Small tables with named rows and columns. After each table, cells are looked up by row and column.

Bon:
cols = Zugoboz, Lasa, Ker, Zof, Kan, Nes, Biz, Nopid
Fogoz: [-0.02, -0.37, -0.50, 0.05, -0.52, -0.23, -0.36, -0.18]
Rafifu: [-0.11, -0.07, -0.44, -0.22, -0.49, -0.26, -0.31, -0.35]
Farelob: [-0.02, -0.28, -0.72, 0.01, -0.43, -0.47, -0.31, -0.27]
Kulorel: [-0.16, -0.73, -0.38, -0.26, 0.19, 0.19, -0.42, 0.37]
Bogiz: [-0.15, -0.11, 0.10, -0.04, -0.07, -0.21, -0.88, 0.42]
Vel: [-0.08, -0.64, -0.29, -0.27, 0.31, 0.15, 0.12, -0.30]
Fimuze: [-0.13, -0.78, -0.31, -0.31, 0.09, -0.23, 0.16, -0.47]
Besura: [-0.22, -0.93, -0.33, -0.19, 0.56, 0.06, 0.06, -0.33]
Fav: [-0.19, -0.39, -0.16, -0.23, -0.37, -0.33, -0.48, 0.05]

Lasa of Vel: -0.64
Nes of Fogoz: -0.23
Lasa of Rafifu: -0.07
Ker of Besura: -0.33
Nopid of Vel: -0.30
Zof of Fav: -0.23
Zugoboz of Kulorel: -0.16
Biz of Fogoz: -0.36
Nopid of Kulorel: 0.37
Nopid of Besura: -0.33
Lasa of Bogiz: -0.11
Zugoboz of Besura: -0.22
Zof of Fimuze: -0.31
Biz of Fimuze: 0.16

Table Gef
cols = Nevoso, Nit
Tonofuf: [21, 77]
Kuv: [16, 77]
Lubila: [35, 56]
Bur: [32, 51]
Lod: [33, 52]
Gezil: [30, 71]
Durarok: [12, 74]
Fivor: [31, 49]
Kem: [35, 64]
Keledog: [35, 61]
Karemu: [33, 68]
Suroz: [26, 75]
Nat: [36, 58]
Miviful: [34, 54]

What is the Nit of Lubila in Gef?
56
What is the Nit of Suroz in Gef?
75
What is the Nit of Tonofuf in Gef?
77
What is the Nit of Gezil in Gef?
71
What is the Nevoso of Bur in Gef?
32
What is the Nit of Lod in Gef?
52
What is the Nevoso of Kuv in Gef?
16
What is the Nevoso of Karemu in Gef?
33
What is the Nit of Miviful in Gef?
54
What is the Nevoso of Lod in Gef?
33
What is the Nevoso of Gezil in Gef?
30
What is the Nevoso of Durarok in Gef?
12
Row with the largest Nevoso: Nat

Mik =
,Fitati,Fud,Bimomir
Duz,28.6,33.4,40.3
Laf,80.1,15.3,13.7
Vas,83.2,11.8,13.8
Nilisu,45.8,29.1,18.7
Suzok,59.9,51.9,77.2
Kir,42.4,72.2,72.7
Katu,58.0,87.8,79.0

What is the Fud of Laf in Mik? 15.3
What is the Fud of Duz in Mik? 33.4
What is the Fud of Nilisu in Mik? 29.1
What is the Fud of Katu in Mik? 87.8
What is the Fud of Kir in Mik? 72.2
What is the Bimomir of Laf in Mik? 13.7
What is the Bimomir of Nilisu in Mik? 18.7
What is the Fitati of Suzok in Mik? 59.9
What is the Fitati of Nilisu in Mik? 45.8
What is the Bimomir of Vas in Mik? 13.8
What is the Fitati of Katu in Mik? 58.0
Row with the largest Fitati: Vas

Table Zep
|  | Fusu | Bepu | Fugem | Bupa | Faru | Didiris | Pudat | Duv | Vanu | Gof |
|---|---|---|---|---|---|---|---|---|---|---|
| Ninib | 88 | 82 | 91 | 133 | 90 | 135 | 68 | 84 | 137 | 37 |
| Kubo | 78 | 90 | 92 | 141 | 87 | 130 | 77 | 101 | 136 | 35 |
| Zuvefi | 91 | 100 | 97 | 126 | 116 | 136 | 113 | 147 | 94 | 202 |
| Rufa | 118 | 67 | 165 | 137 | 118 | 118 | 106 | 108 | 85 | 92 |
| Zomesu | 118 | 81 | 160 | 142 | 129 | 122 | 106 | 88 | 95 | 87 |
| Vupil | 72 | 87 | 79 | 134 | 94 | 129 | 79 | 105 | 143 | 46 |
| Lapopug | 74 | 84 | 82 | 140 | 93 | 130 | 83 | 102 | 139 | 35 |

Fusu of Kubo = 78
Faru of Kubo = 87
Fugem of Zuvefi = 97
Bepu of Zuvefi = 100
Didiris of Vupil = 129
Bepu of Lapopug = 84
Faru of Zomesu = 129
Vanu of Vupil = 143
Bepu of Kubo = 90
Fugem of Rufa = 165
Which row has the largest Duv? Zuvefi

